Each row below holds a small network's activations on one input, seen along a few directions.
In each table, some parts of the input vary, and every possible input appears once, in random order.
Descriptions start from the smaller parts, as in this example, which fits no table here: values(2) and (point or ring(11) or (line(4) and ring(8))).
Shared parts are said once, and a part with two or three values counts as separate values.
In the rows, 128 means zero.

Other details of the inputs shift rows strongly along three fixed directions, in all tables alike. That doesn't count.

Table:
row 1: [126 137 119 111 188  77  66 141 157  59 133]
row 2: [155 137 127 116 142  97 184  80  87 182  55]
row 3: [167 125 130  56  91 170 208  99 101 172 138]
row 4: [114 112  93 216 121 154  94 153 173 145 157]
row 5: [ 84 105 141 179  99 128 107 197 128 132 122]
row 6: [145 141 151  62 145  73 140 104 148  91 149]
row 7: [138 134 138 182  84 107 131  95 143 101 121]
row 8: [ 94  96 116 214 119 197 119 163 156 173 155]
row 9: [150 147  94 138 147  96  70 115 160 103 140]
row 10: [126 135 118 193 133 156 131 146 157 146 148]
row 11: [111 119 114 171  72  78  86 130 114 138  62]
row 12: [164 181 115  99 177  79  81 103 153  79 153]
row 13: [149 128 141  92 118 114  89  76 147 114 134]
row 14: [113 104 106 213 104 214 120 185 141 131 136]
row 15: [ 88 135 158  63 149 185 167 167 138 119 186]
row 16: [139 158 123 139 162 107  69 121 158  66 135]
row 17: [133 106 179 104 137 151 143 140 148 112 153]
row 18: [122  78 149 179  93 148 151 132 130 128  90]
row 19: [152 124  78 150 117 122 151 110 117 145  81]
row 20: [105 108 115 128 175 120  89 126 159 137 155]
row 21: [130 143 168 101 106 160 180 179  90 172 117]
row 22: [140 164 128 189 133  65  80  59 142 131  85]
row 23: [118 110  89 149 164  99  80 136 167 116 139]
row 24: [126 150 137 166 101  83  91  80  92 107 106]
row 25: [ 71 102 110 107 124 168 122 164 143 112 163]
row 26: [155 148 150  46 194 168 157 169 127 109 169]
row 27: [145 136 120 177 129 149 171 161 124 138 119]
row 28: [118 138 146 160 106  87 126 100  83 122 100]
row 29: [145 162 133  80 197  74 106 119 158 110 163]
row 30: [113 110 120  82 205 135 122 184 167 123 214]
row 31: [142 148 118 139  92  82  89  60  91 126 102]
row 32: [130 104 103 156  84  58  99  92 132 108  84]
row 33: [ 79 115 126 123 112 158 165 155 115 134 120]
row 34: [171 145  94  93 129 117 160  95  84 140  55]
row 35: [131 119 122  36 142 137 145 109  69 146 152]
row 36: [102  78 137 122 134 119 117 175 165  90 182]
row 37: [ 87 145 144 111 127 177 127 148 144 112 175]
row 38: [171 133 165 102  90 184 216  89  80 167  92]
row 39: [118  97 109 195 132 160 152 186 142 130 123]
row 40: [108 116 129 164 107  89 116 116  90 115 106]
row 41: [137 158 145 169  66 131 136 133  93 159  79]
row 42: [152 143 150 135 140 159 219 113  92 193  91]
row 43: [150 164 148  18 139  91  79 112 116 134 144]
row 44: [113  58 140 105 124 185 136 156 145 134 157]
row 45: [134 163 123  32 108 152 171  89  94 158 118]
Each input here is: ring(5) and (line(4) or values(5)).
The inputs of row 4 and row 30 match in every part but the ring(5) part. If row 8 is changed in the same way as row 4 into row 30, which row does it become? -> row 2
Change only the values(5) part in row 31. List by row number the other rows that result. -> row 3, row 13, row 43, row 45
Which other rows agree with row 23 in the ring(5) part? List them by row number. -> row 11, row 19, row 20, row 25, row 32, row 34, row 35, row 44
Start at row 14 and move only the ring(5) part, one step at a time. The first step leads to row 16. Which rows follow, in order? -> row 26, row 1, row 34
